These are the activations of a small neural network, seen along a few directions. Each row is one input.
Each table varies a few parts of the input and shows all the possible inputs, shuffled.
A made-up example of a description, with smaller parts first: one of 5 places around a ring, together with either a single point or (one of 2 separate values, together with one of 4 places along a line) or one of 9 places around a ring.
Shared parts are said once, and a part with two or three values counts as separate values.

Other details of the inputs vary at random and push rows far along two fixed directions, the same in every table; ignore that.

Table:
r1: [-27 -12  31 -36   6 -15   2  18   5   7   2  -3   7]
r2: [ -3 -22  38 -41  13  50 -62 -24  38  60 -18  14  34]
r3: [-20  31 -16  20  20 -39  74   9  -8 -10  -4 -35 -26]
r4: [  6  14 -21  24 -16  13  23  12 -13  -5 -35  10   1]
r5: [-12   6  21  40  42 -54  52  41 -34 -31  40 -51   8]
r6: [  8  -6 -23   0 -28  11 -14 -15   0 -10  -8  23 -18]
r7: [-36 -31  86 -13  36 -33  -9  33 -21  -6  29 -51  54]
r8: [-19 -42  55 -42  -1  48 -70   3  16  43 -28  32  38]
r9: [ 10 -11  -5  -1  12  59 -66  -6  12  28 -30  48   4]
r10: [-33 -18  65 -23 -12   3   8  21  -6   0 -42 -16  31]
r11: [ 63  26 -95  12 -30  27 -17 -66  32  16  21  32 -36]
r12: [-24  22 -16  12  21 -44  64  28 -22 -22   4 -17 -31]
r13: [  7  21 -51   5 -18 -38  49  -8  -2 -40  25  -7 -49]
r14: [ 14  -2  10  20  15 -19 -17  -1  -9 -20  49 -25  12]
r15: [ 67  24 -80  25 -61  33 -17 -44  14 -11  -6  44 -27]
Description of these inputs: one of 3 separate values, together with either a single point or one of 4 places along a line.
- Start at r4 and move only the place on the line of 4, one step at a time. The first step leads to r9. Which rows follow, in order? => r12, r3

Table:
r16: [ -7  18 -10  18   7 -63  73  22 -27 -39  27 -34 -21]
r17: [-59 -23  79 -35  12   4   9   4   0  16 -51 -24  21]
r18: [-49 -23  79 -25  10  21 -10  15 -15  20 -60 -16  31]
r19: [ 23   6 -29  18   4 -10   8   6  -8  -7  23   0 -13]
r20: [-17  17  -1  29  26 -31  52  23 -16 -21   9 -21  -5]
r21: [-17  -5   6 -19   4  23 -20 -15  13  16 -24  13 -15]
r22: [ -8   9   1  13  26  -8  14  19  -7   2   4 -16   1]
r23: [-18  14  -2  16  -7 -67  72  12 -21 -44  33 -45 -11]
r24: [  6  19 -18  12  19  -9  12   9  -2   4  15  -7  -8]
r25: [-14  -6  14 -22   9  32 -34  -3   0  16 -30  15  -5]
r26: [ 28  18 -48  -1 -37  19   8 -31  15   8 -17  27 -16]
r27: [-37   7   8 -16   4 -16  33   5 -11 -15 -23 -14 -18]
r28: [ 22  -2   3  -2  -1  16 -30 -10   6   4   8  -1  13]
r29: [ -2  17 -17  34 -14 -62  71  19 -23 -48  33 -37 -16]
r30: [-13  -1  23  -2   5 -31  26  -1   0 -20   8 -35   9]
r31: [  9   4 -17   6   5 -25  19  -5   2  -6  24  -8 -16]
r32: [-23 -14  24 -16   9  35 -35   3  -5  15 -39  11   1]
r33: [-24  18   2   8  27 -35  53  17 -11 -12  14 -31 -10]
r34: [ 20  17 -57  23 -21   7  11 -14  -1 -18 -10  33 -32]
r35: [ 57   7 -49  13 -19  29 -53 -27  20  16  35  30  -4]
r36: [ 13  -7  -4  -8  15  15 -27 -10   3  17  17   7   0]
r37: [-23  25  -5   9 -23 -54  96  15 -25 -38 -24 -31 -19]
r38: [  0  -9   9 -18 -16   4 -15  13   4   5  -2  18   7]
r39: [  0 -25  28 -17  12  26 -64 -19  19  28  13   4  23]
r40: [-16 -11  31 -15  42  25 -38  -2  19  39  -4  -1  15]
r41: [ 19 -19  -6 -29 -18  37 -65 -18  34  35  -1  46  12]
r42: [-46 -12  57  -5   4  -3  27  16 -20  -5 -52 -19  19]
r43: [ 59  15 -85   3 -51  13 -11 -22  26   4  28  52 -24]
r44: [-43 -35  73 -27  15   9 -26  31 -11   7 -27   4  38]
r45: [ 51  -2 -45  29 -18  26 -42 -22  11   6  31  32   2]
r46: [  5  -2  12 -10   5   4 -12 -10   5  -2   8 -13  16]
r47: [ 57  21 -58  28 -28   5  -3 -18  11 -14  26  11 -12]
r48: [ 62  12 -84  17 -52  14 -13 -10  19   0  21  51 -21]
r49: [ -9 -35  54 -12  37  41 -69   5  -3  32  -9  11  32]
r50: [ -6 -13  35   4  11   7 -18   4  -5  -5  -4 -12  28]
- Changing only one part turns r30 into r50. The same change can be made to r21. Which row results? => r34
- Describe the family of inputs behind these rows. => one of 5 places along a line, together with either one of 3 separate values or one of 4 places along a line
- List by row number the other rows that have the place on the line of 5 in common with r18. => r19, r22, r29, r32, r47, r48
- Start at r49 and move only the place on the line of 5, one step at a time. The first step leads to r19. Which rows follow, in order? => r16, r36, r31
